A small network was shown many inputs. Here are its activations along a few directions, one row for each input.
Each table varies a few parts of the input and shows all the possible inputs, shuffled.
Descriptions start from the smaller parts, as in this example, which fits no table here: one of 8 places around a ring, together with either a single point or one of 9 places along a line or (one of 3 separate values, together with one of 4 places along a line).
Shared parts are said once, and a part with two or three values counts as separate values.

Other details of the inputs vary at random and push rows far along two fixed directions, the same in every table; ignore that.

Table:
r1: [ 35  25  16  -1 -11  -7  10   8  -2 -12  21 -19  17  20   4]
r2: [-14  -9  -2   4  10  15 -15  -4  -8   2 -23  -2  -6   2  10]
r3: [ 21   9   1   4  -3  14 -12  -2   6   8  -4   3   0  20  -9]
r4: [ 46  22  13 -10 -20 -20  20   1   5  -5  30  -8  12   8  -8]
r5: [ 16   6   1  -2 -11 -10  -9  -4  -8  -4   8 -14  -2  10   6]
r6: [  2  -5  -9   6  -9   7  -1 -11   7   9 -14   6  -5  -1 -11]
r7: [ 16   1  -4  -4 -11  -6  -4   1  -3  -2   7   2  -7   2  -4]
r8: [ 19   9  12   3   7  15   1   0   9   3   9  -5  12  10 -10]
r9: [-18 -13 -10   3  -3   3  -5   6 -13  -4  -5   7  -2  -3  18]
r10: [ 22   3   2 -14 -32 -32  -1   4 -10 -12  38  -6   6 -14  21]
r11: [  5  18  15   6  -2  10   0 -11  15  12   1  -7  14  12  -8]
r12: [-13 -20 -12   5   7  12  -8   3  -1   1 -14   9  -8  -3   5]
r13: [-16  -4   4  -5  -3 -10   7  11  -5  -7   9   5  14 -15  12]
r14: [  5   1  -3   2 -20   1  -5   4  -6   3   7  -2   3   1  11]
r15: [ 14  10   3   1 -20  -9  -6  -6   0   2   9 -10  -4  15   0]
r16: [-30 -14   5   0   9 -13   7  -2  -3  -4   5  -1  -4 -16   4]
r17: [-11 -14  -8   6  11   9  -8 -15   4  17 -30   8 -17  -8  -4]
r18: [ -4 -14 -15 -11 -18 -24   8  13  -7 -16  12  10 -13 -14   8]
r19: [  4   8   7   6  14  20   1 -18  21  18 -29   3  10   6 -20]
r20: [ -2   8   5   6  19  17  -2 -12  15  16 -23   6   6  11 -21]
r21: [ 26  16   8   5  -1  22 -14 -12  13  15 -10   3  -4  27 -12]
r22: [  4  29   1   2  11   9   2  -9   3  -1  -6 -11   1   9 -14]
r23: [ 5 -7 -9  2 -3  5 -7  7  1 -1 -1  4 -5  6  2]
r24: [-11  -4 -16 -12  -8 -20   5   2 -19 -22  16  -3 -21 -21  15]
r25: [-31 -18  -3  -4  24  -1   5   6  -1   0 -13  13  -6 -17   1]
r26: [-25 -14  -3  -5   2 -18  14  20 -16 -15  14   2   6 -23  21]
r27: [-21 -15   2   8  29  23  -2  -2   6   7 -22  10   3  -7  -5]
r28: [-4  1  3  3 13  7  3  6  5  3  1  2  3  1 -9]
r29: [-23 -15  -7  -7  11 -11  11   9  -3  -7  10   3  -7 -21  -3]
r30: [-16   0   2   2   8  -8   5   5  -5  -6  -5  -9   4   3  -3]
Each input here is: one of 2 separate values, together with either a single point or one of 6 places around a ring or one of 8 places along a line.
Changing only the choice among 2 separate values turns r28 into r3. The same change can be made to r29. Which row results? -> r7
Change only the choice among 2 separate values in r18. List by row number the other rows that result. -> r20
Change only the place on the ring of 6 in r11. List by row number the other rows that result. -> r1, r13, r16, r26, r30

Table:
r31: [-23 -12  -3  -6   8 -19  13   7  -7 -12   6   0  -3 -23   7]
r32: [ 13  18   7  11   1  27 -19 -11   7  15 -17  -3   5  27  -6]
r33: [-24 -22 -11   2  12   3 -10  -3  -1   5 -21  11 -17  -8  -1]
r34: [ -8   5  -1  11  13  22 -14 -19   8  16 -33   0  -6  12 -10]
r35: [ 44  18   5  -5 -29 -12   0  -1   3   0  23  -7   3  17  -6]
r36: [-11   4   5   8  18  22  -5 -14  16  20 -26   8   2   5 -17]
r37: [  3  -2  -5 -10 -16 -22   4   9 -15 -16  22  -5  -5  -8  16]
r38: [-26 -13  -7   0  19   6   5   1   3   4 -16  12  -5 -17  -4]
r39: [-29 -18  -2   1  19   1   2  -2   4   8 -16  10  -5 -13  -6]
r40: [ 28  27   8   6  -7  16 -11 -15   9  10  -8 -11   3  29 -11]
r41: [-15  -6   1  -9   2 -19  13  10 -10 -15  17  -3   2 -17  11]
r42: [  9  24  14   8  14  21  -4 -15  15  13 -16  -7  10  22 -17]
r43: [  1  -7   1  -7 -10 -20  16  15  -9 -15  24  -2   7 -15   9]
r44: [ 39  27  16   3 -10   7   4  -5  12   4  11 -12  19  22 -12]
r45: [-33 -13   0  -2  15  -5   4   7  -7  -7  -2   4   0 -16   9]
r46: [ -9   1  -3  11  11  24 -15 -18   8  16 -32   2  -6  11 -10]
r47: [-32 -15   0   4  21   9   0   4  -1   3 -14   7   1 -11   5]
r48: [-28 -20 -12   5   9   6  -9  -5  -2   4 -23   9 -11 -10   6]
r49: [ -6 -16  -2 -10   1 -23  13  13  -6 -13  17   3  -3 -17   3]
r50: [ 45  26  11   4 -21  10  -9  -3   4   6  12 -12  11  31  -3]
r51: [ -9 -13  -1  -4  -2 -15  12  16  -7 -13  19   1   4 -16  13]
r52: [  5  -7  -4 -11  -3 -21  17  15  -7 -18  25   1   0 -17   5]
r53: [  9  -6  -9 -11 -23 -25   6   9  -8  -9  23   4  -8 -14  10]
r54: [ 47  23   8   3 -26   6  -7  -1   3   2  18 -11  10  27  -1]
r55: [ 19  11   0   7   5  25 -13 -13  10  14 -20   1  -3  21 -15]
r56: [ 14   6   3  -8 -13 -23  16   9  -4 -15  28  -8   8  -9   4]
r57: [-19  -1  -2   9  14  24 -18 -12   2  13 -30   3  -5  10  -1]
r58: [-30 -24 -12   5   8   6  -8  -1  -6   3 -21  10 -10 -12   8]
r59: [-15  -8   0  -6   0 -16  10  16 -10 -15  19   1   5 -16  14]
r60: [ 42  15  -2  -9 -30 -15   6   7  -3  -9  30  -5   0   5   2]
What do these inputs look like to the network? -> one of 2 separate values, together with either one of 5 places around a ring or one of 10 places around a ring
Changing only the choice among 2 separate values turns r48 into r44. The same change can be made to r54. Which row results? -> r51

Table:
r61: [13  8  5 -2 -9  2 -4  4 -5 -2 12 -8  3 12  8]
r62: [-16  -3   2   8  16  17  -7  -8   6  13 -22   6  -1   2  -9]
r63: [-4 -1 -3 -2  6 -4  6  2  0 -3  0 -1 -3 -7 -1]
r64: [  8  -2   2  -7  -8 -18   7  12  -5 -11  23  -1   2  -6   6]
r65: [-22 -18 -13   2   5   6  -8  -2  -1   6 -18  12 -12 -11   3]
r66: [  7  -2  -2  -6 -13 -13   2  12 -15 -15  21  -7  -1  -2  16]
r67: [-12  -7  -7   7   8  19 -13 -10   8  19 -28  11 -10   2  -6]
r68: [-22 -15  -4   2  11   4   1   0   1   1 -10   8  -2 -10   1]
r69: [ 44  29   8   9 -15  20 -12 -11   9   9  -2 -10   9  33 -11]
r70: [ 37  30  12   3  -5  12   1 -10  11   6   2 -12  11  23 -14]
r71: [-26 -16  -8   4  12   9 -10   0  -7   1 -18   5  -9  -6   9]
r72: [-18  -3   2   8  15  18  -8  -8   6  14 -24   6   0   2  -7]
r73: [-19   0   2   8  16  16  -7  -8   6  11 -24   4   0   4  -5]
r74: [-5  4  3  3  0  0  0 -2  1  2 -2 -4  3  2  3]
r75: [ -4 -10  -3  -8   1 -14   8  12  -5 -10  14   3  -2 -12   4]
r76: [ 10  -4   0  -7  -5 -17  11  12  -3 -12  20  -2   1  -8   3]
r77: [11  5  6 -1 -5 -4  1  5  1 -2 11 -2  6  6 -1]
r78: [ 35  24  15   7 -11  14  -3  -9  12  12   3 -10  17  27 -12]
r79: [ 12  -2  -5 -10 -16 -23   5   4 -10 -12  18  -3  -8  -4   2]
r80: [19  8  3 -2 -6 -4  8  2  2 -2 11 -4  4  2 -5]
r81: [-1 -8 -2 -1  4 -2  7  3  0 -2  1  3  0 -7 -2]
r82: [ 34  25  15   5  -5  14  -4  -7  14   8   4  -9  13  28 -14]
r83: [-12  -3   0   5  16  17  -4  -7   7  12 -21   6  -1   1 -11]
r84: [-21 -14  -2   2  10   3  -1   1  -1   3 -11   8  -1  -9   1]
r85: [-5  4  1  1  4  2  2 -2  2 -1 -2 -1  1  0 -1]
r86: [-3 -6 -6  1 -4  1 -7  3 -8 -6 -1  0 -4  0  8]
r87: [  7   2  -2  -9  -7 -17  11  10  -6 -12  21  -2   1  -8   4]
r88: [-7  0  0 -1  3 -4  2  2 -2 -2  2  1 -1 -4  2]
r89: [-10  -5   0   4  16  17  -3  -6   7  11 -19   7   1   2 -10]
r90: [-6  4  3  2  0  0  0 -3 -1  0 -3 -5  4  1  4]
r91: [ 0 -5 -8  3 -3  5 -7 -2 -1  2 -8  4 -6  0  3]
r92: [ -7  -4  -4  -8   0 -13   9   7  -7 -11  11   0  -1 -14   6]
r93: [ -7 -10  -1  -3  -5 -16   6  10  -6  -9  14  -1   1 -10  10]
r94: [  6  -1   1  -5 -16 -19   9   9  -7  -9  23  -5   5  -8   9]
r95: [ -8  -3  -2  -6  -2 -14   7   7  -8 -10  11   0  -1 -12   9]
r96: [ 23  26  13   5  -4  14  -5 -10   9   8  -3  -9  12  22 -10]
r97: [ -7  -8  -3  -5  -5 -14   9   8  -6 -10  14   1  -1 -15   7]
r98: [ 22   5  -4  -2 -18  -3  -1   0   1   3  10   2  -3   5   0]
r99: [-25  -7  -3   0  13   3   0  -3  -1  -2 -12   3  -3 -10   3]
r100: [ -5 -10  -2  -6  -4 -14   8  10  -7  -8  14   4   0 -13   6]
r101: [ -3  -5  -6  -4  -3 -11  -4  -6   0  -1  -2  -1 -11  -3   0]
r102: [-13  -2  -3   4  11  11 -10 -17   6  12 -29   3 -12   5 -11]
What do these inputs look like to the network? -> either one of 3 separate values or one of 9 places along a line or (one of 5 places along a line, together with one of 6 places along a line)
Which of the alternatives is r102? -> one of 3 separate values
Change only the place on the line of 5 in r92. List by row number the other rows that result. -> r75, r83, r87, r89
Change only the place on the line of 6 in r64. List by row number the other rows that result. -> r75, r76, r77, r82, r93
